These are the activations of a small neural network, seen along a few directions. Each row is one input.
Each table varies a few parts of the input and shows all the possible inputs, shuffled.
A made-up example of a description, with smaller parts first: one of 3 separate values, together with either a single point or one of 9 places around a ring or (one of 5 places around a ring, together with one of 6 places along a line).
Shared parts are said once, and a part with two or three values counts as separate values.
(in the rows, 128 means zero)

Table:
row 1: [134 106  96 161 132 108 121 128 174 121 143  76 152 114 186]
row 2: [119 110  82 146  83 123  73 112 153 135 166 108 155  89 165]
row 3: [134  84  59 113 156 182 137 124 108 152 140  72 135 127 133]
row 4: [143 201 241 130 171 157 163  86 102  94 125 136  95 132  98]
row 5: [134 145 164 132 130  82 144 162 160 103  99 186 116 147 129]
row 6: [148 157 173 158 172 179 149  58 116 115 174  29 143  94 150]
row 7: [124 146 129  94 121 140 108 143 114 135 113 194 126 155  53]
row 8: [152 105  77 126 132 128 153 132 123 131 121  51 134 126 177]
row 9: [131 122 133  82 149 161 156 157  97 133  93 180 104 171  80]
row 10: [ 91 127 176 143 103  70 127 151 127 136 109 203 109 136 112]
row 11: [150 143 148  96 127 106 174 165 111 111  74 159 102 165 122]
row 12: [124 108  58 123 126 163  88 110 126 153 160  85 159 117 109]
row 13: [ 88  92 108 169 108  95 104 120 141 157 156  92 142  99 171]
row 14: [120 147 149 118  81  97  96 144 138 116 121 219 120 120 107]
What do these inputs look like to the network?
Answer: one of 2 separate values, together with either a single point or one of 6 places around a ring
The inputs of row 5 and row 1 match in every part but the choice among 2 separate values. If row 14 is changed in the same way as row 5 into row 1, which row does it become?
Answer: row 2
Which other rows does row 6 become when the choice among 2 separate values takes its other values? List them by row number.
Answer: row 4

Table:
row 15: [141 182 204 128 133 129 138 108 123  98 125 159 112 125 109]
row 16: [134 103  59 123 123 147  98 129 146 139 146 102 155 121 132]
row 17: [ 96 107 112 113  66  53  99 196 147 139  89 252 116 151 107]
row 18: [119  97  78 120 122 154 117 119 106 156 143  91 137 119 131]
row 19: [124 120 104 159 113 113  92 114 167 126 160 101 156  98 162]
row 20: [124 125 140 114 164 156 153 131 105 138 117 132 116 152  94]
row 21: [114 142 185 151 154 121 148 115 126 125 130 130 117 129 124]
row 22: [108 114 123 157 112 119 112 104 127 143 157  89 138  96 161]
row 23: [143 135 144 144 134 109 153 126 140 111 122  96 125 123 170]
row 24: [151 166 159  92 143 163 142 124 102 111 111 161 111 148  79]
row 25: [153 118  99 107 145 145 157 142 119 124 109  98 124 145 140]
What do these inputs look like to the network?
Answer: either a single point or (one of 2 separate values, together with one of 5 places along a line)
Which other rows does row 22 become when the place on the line of 5 takes its other values? List them by row number.
Answer: row 15, row 19, row 21, row 23

Table:
row 26: [107 136 128 118  83  96  82 152 145 129 122 220 126 130  95]
row 27: [114 121 134 161 144 121 130 106 134 137 147  74 134 113 155]
row 28: [148 150 131  89 131 143 134 149 121 114  98 173 117 162  88]
row 29: [136 160 188 132 125 116 150 118 118 108 120 141 114 125 131]
row 30: [114 109  90 156  88  86  85 133 169 130 146 124 148 103 171]
row 31: [111 115 114 146 143 153 113  97 119 152 162  80 147 111 120]
row 32: [155 124  95 126 136 133 137 132 147 115 124  79 139 132 165]
row 33: [115 142 182 145 141 103 150 128 125 125 119 143 117 135 119]
row 34: [128 165 177 112 124 143 127 114 101 119 123 166 109 131  92]
row 35: [146 135 114 131 150 176 117  94 130 123 161  84 147 108 124]
row 36: [152 118  75 111 135 165 120 123 132 129 139  84 152 130 130]
row 37: [137 119 126 112 125  99 161 165 122 123  90 154 112 151 132]
row 38: [109 113 159 134 133 102 158 151 120 135 106 157 111 144 132]
row 39: [116 131 138 138  84  69 104 156 161 119 119 195 132 123 135]
row 40: [112 103  71 141  86 118  67 125 154 145 162 131 161  99 136]
row 41: [156 145 142 110 133 115 156 154 138 103  95 148 122 154 128]
row 42: [149 142 134 145 152 144 135 103 145 109 146  78 134 111 160]
row 43: [101 118 148 113 131 129 135 146 104 146 109 182 105 151  92]
row 44: [133  92  59 114 127 149 125 134 116 150 133  90 141 126 133]
row 45: [135 139 140 148 129 133 131  96 127 120 148  71 131 102 168]
row 46: [104  85  92 135 135 152 121 120 114 161 150  93 140 119 133]
row 47: [150 162 181 129 148 127 154 125 136  97 117 147 117 133 123]
row 48: [132 132 121 134 127 165 113  87 111 135 163  77 144 100 133]
row 49: [142 167 170 109 147 154 131 120 119 108 120 173 111 140  83]
row 50: [129 124 115  92 124 126 139 161 106 134  93 179 106 158  92]
row 51: [108 147 171 124 139 130 127 124 109 136 122 169 112 142  79]
row 52: [136  99  79 128 129 117 142 143 132 135 118  84 128 128 168]
row 53: [107  92 111 150 136 120 139 129 129 147 134  88 127 122 168]
The inputs of row 35 and row 49 match in every part but one. If row 46 is changed in the same way as row 35 into row 49, which row does it become?
Answer: row 43
What do these inputs look like to the network?
Answer: one of 4 places along a line, together with either a single point or one of 6 places around a ring
Start at row 26 and move only the place on the line of 4, one step at a time. The first step leads to row 39. Which rows follow, in order?
Answer: row 30, row 40
List by row number the other rows that have the place on the line of 4 in common with row 33.
Answer: row 29, row 37, row 38, row 39, row 41, row 47
Which other rows does row 27 become when the place on the ring of 6 takes its other values? List them by row number.
Answer: row 32, row 42, row 45, row 52, row 53

Table:
row 54: [137 143 144  94 158 176 154 118  78 136 116 128 111 151  74]
row 55: [118 106  87 110 114 132  99 153 138 141 124 179 136 140  97]
row 56: [112  80  36 146 109 150  76 107 145 161 182  55 169  86 166]
row 57: [134  87  51 159 130 121 121 114 148 143 156  22 159  98 192]
row 58: [145 100  89 158 152 155 141  96 136 131 161  15 147  98 197]
row 59: [111 138 186 152 138 104 148 123 130 119 123 138 105 123 150]
row 60: [129 105  99 102 125 113 154 167 109 142  90 137 116 161 121]
row 61: [142 154 152 109 166 171 142 116 112 120 126 136 123 146  78]
row 62: [110 163 197 147 147 137 125  94 112 128 144 136 114 118 100]
row 63: [139 119 133 100 150 144 176 148  96 129  94 130 103 155 124]
row 64: [100 125 152 155 114  73 126 141 143 132 118 145 119 130 147]
row 65: [135 116 108 117 133 108 141 165 144 127 100 146 128 157 125]
row 66: [112  95  79  95 106 138 111 155 104 157 115 170 124 144  92]
row 67: [135 168 190 135 137 141 133 100 116 116 142 139 130 118  99]
row 68: [128 133 101 114  88 119  82 139 144 124 130 179 133 122 115]
row 69: [155 156 155 119 131 125 148 132 136  95 110 138 111 132 146]
row 70: [145 143 121 121 107  94 124 151 149 110 105 146 125 139 143]
row 71: [145 129 142 115 158 138 164 146 130 113 104 138 114 151 129]
row 72: [136 124 105 147 156 193 116  66 120 138 180  12 159 101 150]
row 73: [136 143 179 140 129 107 156 129 134 107 121 140 121 122 148]
row 74: [109 119 125 135  85 101  91 136 143 135 141 181 143 112 118]
row 75: [152 181 165 113 140 157 126 102 118 102 131 136 120 128  96]
row 76: [ 83 115 131 148  94  98  84 130 138 147 143 179 127 113 119]
row 77: [125 130 145 142 104  76 133 147 148 120 116 148 135 129 145]
What do these inputs look like to the network?
Answer: one of 4 places along a line, together with either a single point or one of 5 places along a line
The inputs of row 63 and row 54 match in every part but the place on the line of 4. If row 69 is changed in the same way as row 63 into row 54, which row does it become?
Answer: row 75
Start at row 76 and move only the place on the line of 4, one step at a time. The first step leads to row 64. Which rows follow, in order?
Answer: row 59, row 62
Start at row 64 and move only the place on the line of 5, one step at a time. The first step leads to row 77. Which rows follow, in order?
Answer: row 70, row 65, row 60
List by row number the other rows that have the place on the line of 4 in common with row 55.
Answer: row 56, row 66, row 68, row 74, row 76

Table:
row 78: [123 122 107 148 149 171 106  83 127 142 175  58 153 101 132]
row 79: [ 95  65  41 162  67  78  63 146 178 154 159 122 163  90 189]
row 80: [149 151 139  80 132 148 142 151 107 114  93 189 110 163  74]
row 81: [ 92 117 120 129  56  38  84 184 158 137 101 245 125 138 113]
row 82: [152 110  58 113 139 177 119 112 122 136 147  57 149 119 140]
row 83: [137  75  39 109 150 170 142 136 108 158 130  56 141 138 140]
row 84: [133 119 120  74 142 141 163 175  93 137  75 186 100 183  75]
row 85: [127 175 219 129 131 117 149 117 110 106 115 178  98 129 108]
row 86: [141 132 143 173 149 117 146  97 154 113 153  39 144 100 194]
row 87: [122 163 188 115 142 144 129 122 113 120 121 191 112 143  67]
row 88: [129 134 140 162 135 143 126  77 124 129 167  43 142  90 170]
row 89: [137 173 222 141 144  92 167 135 140  90  99 172  99 142 133]
The inputs of row 78 and row 87 match in every part but one. If row 82 is changed in the same way as row 78 into row 87, which row does it become?
Answer: row 80
What do these inputs look like to the network?
Answer: one of 2 separate values, together with either a single point or one of 5 places along a line
Which other rows does row 88 become when the choice among 2 separate values takes its other values? List them by row number.
Answer: row 85

Table:
row 90: [140 129 133 139 158 143 157 110 120 126 133  63 130 126 150]
row 91: [143 134 120  95 121 125 141 155 116 122  96 163 116 154 106]
row 92: [101 127 152 126 116 112 120 140 118 140 120 184 115 136  99]
row 93: [119 139 145 140 113 102 106 134 153 120 131 169 133 124 121]
row 94: [113 112 134 120 123 103 145 159 119 138 100 167 110 149 120]
row 95: [130 125 126 133 120  93 131 154 154 118 111 152 128 138 142]
row 96: [135 130 139 146 122 108 139 123 140 115 130 104 127 114 171]
row 97: [114  64  13 142 101 137  78 124 146 165 168  60 170  98 168]
row 98: [131 149 139 102 114 134 116 136 115 124 116 180 120 141  84]
row 99: [123 145 158 152 115 116 114 104 139 118 149 121 132 101 149]
row 100: [149 126 117 109 159 165 155 127 113 124 119 103 123 142 123]
row 101: [138 140 136 115 152 174 130 108 112 126 139 120 127 130 102]
row 102: [129 143 151 145 151 152 132  90 119 129 153  80 134 113 128]
What do these inputs look like to the network?
Answer: either a single point or (one of 2 separate values, together with one of 6 places around a ring)
Which other rows does row 100 become when the place on the ring of 6 takes its other values? List them by row number.
Answer: row 90, row 91, row 94, row 95, row 96
